A small network was shown many inputs. Here are its activations along a few directions, one row for each input.
Each table varies a few parts of the input and shows all the possible inputs, shuffled.
A made-up example of a description, with smaller parts first: one of 5 places around a ring, together with either a single point or one of 9 places around a ring or (one of 3 separate values, together with one of 4 places along a line).
Shared parts are said once, and a part with two or three values counts as separate values.
In the rows, zero is written as 128.

Other details of the inputs vary at random and push rows far along three fixed directions, the same in every table; ignore that.

Rows:
row 1: [136  74 170 132  75  86  27  85 127 135 141 153]
row 2: [139 193 140 114 150 178 139 138 107 127 100 134]
row 3: [156 114 204 101  95 143  37  65 101  91  74 177]
row 4: [183 217 174  54 135 193  60 134 101 135  69 187]
row 5: [124 133  62 139 139 116 168 161 160 150 177 113]
row 6: [140 144  87 108 133 133 162 206 147 156 148  99]
row 7: [166 150 117 101 102 150 105 182 147 138 126 114]
row 8: [115  91 143 144 109 102 106 105 121 136 149 135]
row 9: [122 169 135 129 163 154 152 132 110 125  98 123]
row 10: [134 166 144 118 151 172 153 111 107 107  86 139]
row 11: [123 125  92 131 122 102 126 155 153 157 172 128]
row 12: [109 141 142 123 172 141 178 105 101 102  88 130]
row 13: [159 142 133 104  98 110  41 147 147 162 153 153]
row 14: [ 84 108 139 164 164 124 191  88 110  96  96 108]
row 15: [ 96  48 121 183 107  59 116  95 150 124 163 104]
row 16: [153 212  81 103 148 162 138 190 152 156 139 130]
row 17: [124 105 108 141 104 109 114 127 148 139 167 129]
row 18: [133 126  92 134 124 113 130 137 153 127 152 123]
row 19: [161 112 135  96  86 115  63 165 145 147 132 125]
row 20: [150 151 184 106 109 170  83 100  98 117 104 162]
row 21: [148 101 114 122  97 107  96 168 157 138 137 103]
row 22: [ 93 108 139 146 163 133 199  91 100 104 106 125]
row 23: [ 94 121 143 164 155 136 190  95 106  99 109 108]
row 24: [107 104 163 150 124 139 142  82  96 107 116 130]
row 25: [ 99 111 135 147 155 142 197  90 103  91 110 121]
row 26: [129 147  80 117 146 117 155 166 148 148 160 127]
row 27: [145 146  87 113 123 144 158 200 150 149 151  96]
row 28: [ 96 127 156 144 161 141 185 101  92 111 107 125]
row 29: [121 119  77 146 140  94 143 147 163 142 156 111]
row 30: [100  34 144 165  90  57  84  73 140 122 154 129]
Each input here is: one of 5 places around a ring, together with either a single point or one of 5 places along a line.
The inputs of row 18 and row 25 match in every part but the place on the ring of 5. If row 10 is changed in the same way as row 18 into row 25, which row does it become? -> row 5
Change only the place on the line of 5 in row 11. List by row number the other rows that result. -> row 8, row 22, row 26, row 28
Which other rows agree with row 3 in the place on the ring of 5? List them by row number. -> row 9, row 14, row 15, row 21, row 29

Rows:
row 31: [144 127  73 114 110 119 125 162 163 146 166 128]
row 32: [136  26 111 161  49  71  76 124 165 123 176  93]
row 33: [113 204 125 120 193 180 210 157 101 143  91 124]
row 34: [109  74 149 153 110  78  85  73 119 131 164 156]
row 35: [135 138  75 130 146 127 174 198 156 135 129  73]
row 36: [117 165 138 124 164 184 222 146 100 105 103 107]
row 37: [ 91  76 140 174 139 101 157  42 109  88 135 137]
row 38: [120 125  66 118 145  93 156 180 161 159 156 108]
row 39: [116 145 199 134 124 172 109  58  77  99  89 161]
row 40: [129 139 193 123 130 165 106  50  76 101 104 178]
row 41: [184 216 133  71 140 162  50 141 130 142 114 188]
row 42: [ 85  33  55 176 128  45 181 129 176 126 179  85]
row 43: [105 184 125 106 198 183 238 155  88 124  84 121]
row 44: [143 133  97 115 128 114 129 197 150 153 132  85]
row 45: [133  57 138 132  81  67  72 128 154 131 152 115]
row 46: [129 122 192 127 132 154 107  63  97  91  55 154]
row 47: [178 205 127  89 100 162  33 148 143 150 136 174]
row 48: [120 157  72 133 161 106 160 177 160 167 145 107]
row 49: [135 101 107 127  99  93 112 177 157 156 178 111]
row 50: [124 135 193 116 149 135  96  56  83 101  81 172]
row 51: [104  57 167 160 110 121 164  71 108  71 107 108]
row 52: [139 201 103 106 154 131 104 169 144 161 132 139]
row 53: [134 175 104 124 146 128 107 145 147 139 129 136]
row 54: [167 160 125  91 120 145 101 172 146 126 115 131]
row 55: [158  54 212 114  41 116   9  97 108 121 112 141]
row 56: [190 190 128  85  94 166  41 151 147 156 126 172]
row 57: [ 79  57 128 186 136 122 231 110 108  96 129  62]
row 58: [121 131  86 144 111  82  88 161 164 177 196 129]
row 59: [ 94  89 152 144 138 148 195  80  92  94 108 125]
row 60: [108 161 124 144 164 167 202 123 110 129 114 120]
What do these inputs look like to the network? -> one of 5 places around a ring, together with one of 6 places along a line
The inputs of row 49 and row 51 match in every part but the place on the ring of 5. If row 34 is changed in the same way as row 49 into row 51, which row does it become? -> row 37
A walk changes only the place on the line of 6. It starts at row 44 and steps to row 45. List the rest of the walk in order. -> row 38, row 48, row 52, row 50
